These are the activations of a small neural network, seen along a few directions. Each row is one input.
In each table, some parts of the input vary, and every possible input appears once, in random order.
Descriptions start from the smaller parts, as in this example, which fits no table here: one of 2 separate values, together with either a single point or one of 11 places along a line or (one of 4 places along a line, together with one of 5 places around a ring).
Shared parts are said once, and a part with two or three values counts as separate values.

Other details of the inputs shift rows strongly along two fixed directions, in all tables alike. That doesn't count.

A family of inputs:
r1: [-19 -17   3 -32  18 -15 -16 -17  19  23  -6  -8 -28   1]
r2: [-11  16   8  -7  25 -21 -32 -21   7   8  -3  10 -31  -2]
r3: [ 17 -58  30   7 -29  19  44 -21   3 -86  16  12  25  32]
r4: [  3   5   2 -18 -47 -11 -31 -24  13  45  20  -3 -23  17]
r5: [ 27 -40  22  42  -8  13  32 -10  32 -87  32  15   0  31]
r6: [-32  21  20  -6  15  -9 -26 -29   8  12  -4  -7 -20  -1]
r7: [-18   3 -38  30   2  16  14  65  -5  39 -14 -19  53 -31]
r8: [-19 -14  -4 -15  17  -4 -28 -14  21  25  -2 -13 -33  12]
r9: [ 20 -40  31  18 -20  19  44 -31   2 -91  30  20  18  10]
r10: [ 20  25 -31  29  14  18  16  78 -26  30  -5  -5  30 -26]
r11: [  0   0 -18 -23   8  -8 -21 -16  11  15  -4 -14 -37  19]
r12: [ 30 -61  13  24 -16  23  33  -8  13 -83  39  11   0  34]
r13: [ 14 -49   7  28 -28  18  34 -22  27 -88  29   2  19  33]
r14: [-19  -3  14 -19  24 -15 -14 -26  13  21  -9   3 -32 -12]
r15: [  8  31 -21  30  -2  24  16  68 -34  29 -25  -9  49 -16]
r16: [  3  16  20 -22 -40 -22 -17 -35   5  41  14  13 -22  -7]
r17: [  4  12 -36  18 -10  23  19  67 -37  33 -26 -15  50 -13]
r18: [ 18  21 -21  32  10  18  18  79 -31  33 -22  -2  32 -16]
r19: [  6  24  17  -7 -39 -10 -35 -22  15  41  21   3 -24  15]
r20: [ -6  10   0  -7  23  -8 -41 -16  18  13  -3   3 -29  10]
r21: [-13  36   6 -14   7 -13 -19 -31  -2   2  -6  -8 -23   5]
r22: [-26  15  12  -6  13   4 -34 -24  20  17  -4 -14 -18  11]
r23: [  6  -4  -5 -47  11  -8 -13 -16  -8  13  -1  -7 -32   8]
r24: [ 23 -31  29  32 -19  31  27 -18  12 -91  37  10  16  32]
r25: [-18   0 -31  13   4   4  26  62  -7  37 -18 -15  59 -42]
r26: [ 16 -58  27  32  -2  -1  34 -24  28 -85  26  36  12   2]
r27: [ -5 -53  39  33 -12  12  41 -32  29 -81  25  19  23   2]
r28: [ 39 -51  -1  67 -72  10  83  68   7 -37  43  26  91 -23]
r29: [ -5   6  -4 -49  -1  -1 -15 -27 -11   9  -3 -15 -16   9]
r30: [ -8   8 -49  27   1  10   5  61 -10  31 -15 -10  59 -31]
r31: [  3  -6  -2 -27   5   3 -23 -12 -11  19 -14  -8 -36  29]
r32: [ -9 -10 -15 -18  15 -10 -37 -17  16  17  -4  -3 -28  12]
r33: [ 19 -51  14  21 -27  30  31 -19  10 -88  37   4  17  34]
r34: [  3   6  16 -31  12  -8  -9 -23 -18  15 -20   7 -35   5]
r35: [ 15  -1 -29   4   4   5  33  75 -35  35 -27  -3  39 -26]
r36: [ -9  30  21 -18   4  -2 -20 -27 -23   6 -16  -3 -23  16]
r37: [ -7  34  12 -21   8  -2 -22 -28 -19   2   1  -6 -25   6]
r38: [-16   5  11  -4  24  -2 -32 -13  23  21  -2  -7 -35  10]
r39: [ 15  32 -22  29  16   5  25  72 -38  25  -6   2  28 -38]
r40: [  1  15 -45   5  -4   0  33  60 -17  27 -19 -16  55 -35]
r41: [ 12  19 -34  21  12  -7  37  62 -19  29 -20   2  34 -48]
r42: [-22  26   8  -9  14 -15 -35 -32   3   4  -6   3 -15  -2]
r43: [-19  -2  -8 -38   5 -14 -28 -31  11  11 -10  -6  -5   1]
r44: [  1  20  21 -15  15  -8 -18 -16 -20  10 -13   5 -40  15]
r45: [-16  20   0  -9  11  -2 -43 -27  15   9  -5  -5 -12  11]
r46: [-21  11  19  -4  27 -15 -23 -18  11  17  -2   0 -37  -2]
r47: [ 30 -50  31  20  -9  12  47 -20   5 -87  33  27   2  10]
r48: [ -9 -13  -8 -35  17 -21 -25 -20  14  15  -7   1 -22   1]
r49: [  1  29 -34  18   1   0  35  51 -23  25 -22  -5  51 -48]
r50: [  0  -3 -11 -40  10 -20  -9 -19   9  13  -8  -9 -31   7]
r51: [ -7  16  16 -33   0  -1 -11 -35 -22  10 -23   0 -19   6]
r52: [ -2  26   6 -12  19 -20 -16 -20   2   6  -4  -1 -40   5]
r53: [ -8  19 -31  23   8  -1  19  50 -17  27 -22   6  60 -55]
r54: [  1  30  25  -6 -36 -23 -26 -28   4  36  21  11 -27   3]
r55: [ -7  30  -2 -14   4   0 -27 -26  10   7  -6 -15 -21  17]
Description of these inputs: one of 5 places around a ring, together with either a single point or (one of 2 separate values, together with one of 5 places along a line).
Question: Changing only the place on the ring of 5 turns r47 into r12. The same change can be made to r16. Which row results?
Answer: r4
Question: Changing only the place on the ring of 5 turns r7 into r25. The same change can be made to r31. Which row results?
Answer: r35
Question: List by row number the other rows that have the place on the ring of 5 in common with r6.
Answer: r2, r21, r36, r37, r39, r42, r44, r46, r52, r54
Question: Which other rows does r33 become when the choice among 2 separate values takes its other values? List them by row number.
Answer: r12
Question: List by row number the other rows that have the place on the ring of 5 in common with r18.
Answer: r5, r10, r15, r19, r20, r22, r24, r38, r45, r55

A family of inputs:
r56: [ 14  15  21 -16 -29   8  -5 -25 -18  -1   6   1 -22  31]
r57: [ 13  57 -22 -25   4 -11  32  46 -66  57 -33  -4  19 -53]
r58: [  3  31 -63  -7  26   0 -12  63 -23  55 -25 -14  22 -36]
r59: [ 20  18  11 -17 -15   9  -4 -22 -11 -11   6 -11 -29  31]
r60: [ 34 -59  -1  67 -26  18  75  58  25 -56  35  10  49  -4]
r61: [  0 -19  10 -12 -14 -14  -7 -13  23  12  17  -6 -32  19]
r62: [-10 -34  11 -15  25  -3  -8 -15  10  -2  -7  -3 -31  12]
r63: [ 12   6  31 -20 -28  11 -14 -28 -23   2   4   5 -12  25]
r64: [-30 -12   9 -16  20   3 -12 -34  11 -19 -26  -9  -1  12]
r65: [-18  46 -22  25  45  -7 -12  58 -23  57 -47   3  23 -43]
r66: [ -8 -27   9 -18  26   0  -7 -11  15  -3   3  -5 -32  15]
r67: [ 11  11  10 -20   8  17  -6 -18 -19 -21   0 -11 -33  26]
r68: [ -1 -20  15 -11 -19  -9  -7 -18  21  18  14   3 -28  17]
r69: [  6   8  15 -23  16  16  -6 -18 -23 -22  -4  -7 -27  29]
r70: [-14   9 -32  -1  37  -4   4  69 -21  72 -50  -9  16 -34]
r71: [  0 -21  -9 -22  21  -4 -23 -24   1 -20 -11   5 -16  14]
r72: [-19   2   4 -13 -20  -6 -13 -32  22  -4  11 -18  -5  15]
r73: [ -8  11  29  13 -13  -9 -27 -30  15   5  14  19 -18   4]
r74: [-12  56 -33  26  37  -2 -13  62 -15  57 -20  -9  13 -46]
r75: [ -6  18  26  14 -11 -12 -23 -29  19   3  16  16 -21   9]
r76: [ -3 -29  25 -15 -18  -6 -15 -20  15  21  12   7 -18  11]
r77: [ -5  18  12  15  18  -7 -19 -26  20 -11  15   1 -30   8]
r78: [  1 -19  20 -35   3 -28  21 -30   5   2   5  11 -32 -17]
r79: [-24  43 -38   2 -13   0  -3  46 -13  76 -22 -21  44 -36]
r80: [ 12  57 -31  -2 -13   4   4  63 -48  68 -20 -21  18 -17]
r81: [-18   2  14 -36  -2 -21  15 -50   4 -14  -2  -1  -4 -21]
r82: [ 28 -62  -5  68 -11  22  77  57  19 -61  34   8  46  -5]
r83: [  1  44 -26  -5  27  13   5  62 -59  52 -57 -12  21 -20]
r84: [  0 -20  -5 -22  22  -6 -21 -24   3 -20 -24  11 -13  18]
r85: [-23  -6  13 -14 -27   2 -17 -39  16   4   6  -5   2   8]
r86: [  7 -14  -2 -19 -25  -7 -26 -29   8   3   8  14  -9  15]
r87: [ 11  -6  -1 -41  -1 -30   6 -39  -4 -16   1  18 -16 -15]
r88: [ 13  38 -63  -3   3  -8 -10  59 -15  65 -20 -14  25 -30]
r89: [  0 -48  -3  60  -2  33  66  42  12 -83  18   3  79 -11]
r90: [ 14  15   7 -16   0  13  -1 -23 -17 -15   5 -13 -31  31]
r91: [ -8   8  35  11 -10  -9 -31 -31  13   6  14  19 -11   2]
r92: [  2 -14 -12 -25  22  -2 -22 -20   6 -21  -1   3 -17  17]
r93: [-13  11  19   7  34  -3 -23 -21  13 -18   5   8 -25   6]
r94: [ -4  18  30  -9  11 -31   5 -40   3 -13   7  23 -25 -26]
r95: [ -4 -24   4 -15  18   1  -7 -11  19  -2   8  -9 -38  12]
r96: [ -2 -55  -1  63  -2  30  66  38   7 -83   8   5  80 -13]
r97: [ 13 -38  15  90  11  20  56  47   6 -81  16  29  59 -18]
r98: [ 10  -6 -19 -18   7  -6 -18 -25  12 -14   9  -4 -21  19]
r99: [ 11   8  25 -18 -31  11 -10 -27 -21   1   4   4 -19  27]
r100: [-23  43 -51   3  16   4   1  48 -12  62 -23 -36  35 -37]
r101: [  1  21  15  14   3 -10 -21 -25  25  -6  15   3 -28   8]
r102: [ 32 -41  11  59  -7  39  73  50 -31 -86   7  14  58   5]
r103: [-23  -8  19 -16 -23   1 -21 -40  14   5   5  -5   9   7]
r104: [  7 -16   4 -21 -22  -8 -30 -30   6   3   8  14  -2  13]
r105: [-24  -3  -2 -16  12   8 -13 -30  18 -19   2 -21 -11   8]
r106: [ 11  -6 -10 -18 -18 -15 -22 -22  14  -5  13   2 -17  21]
r107: [ 24 -24  14  93 -28   9  56  49  19 -67  41  26  58 -12]
r108: [-17  46 -48   2   1   1  -1  49  -6  67 -23 -34  37 -36]
r109: [ -3 -27  19 -13 -21  -6 -11 -19  17  20  12   6 -25  12]
r110: [  9  -7  -5 -18 -23 -10 -22 -27  12   1  10  10 -12  19]
Question: What do these inputs look like to the network?
Answer: one of 5 separate values, together with either a single point or one of 10 places along a line
Question: Changing only the choice among 5 separate values turns r100 into r82. The same change can be made to r103. Which row results?
Answer: r76
Question: Changing only the choice among 5 separate values turns r96 into r71. The same change can be made to r64. Which row results?
Answer: r84
Question: Which other rows does r80 become when the place on the line of 10 takes its other values? List them by row number.
Answer: r56, r59, r63, r67, r69, r83, r90, r99, r102
Question: Which other rows does r66 become when the choice among 5 separate values takes its other values? List them by row number.
Answer: r69, r89, r92, r93
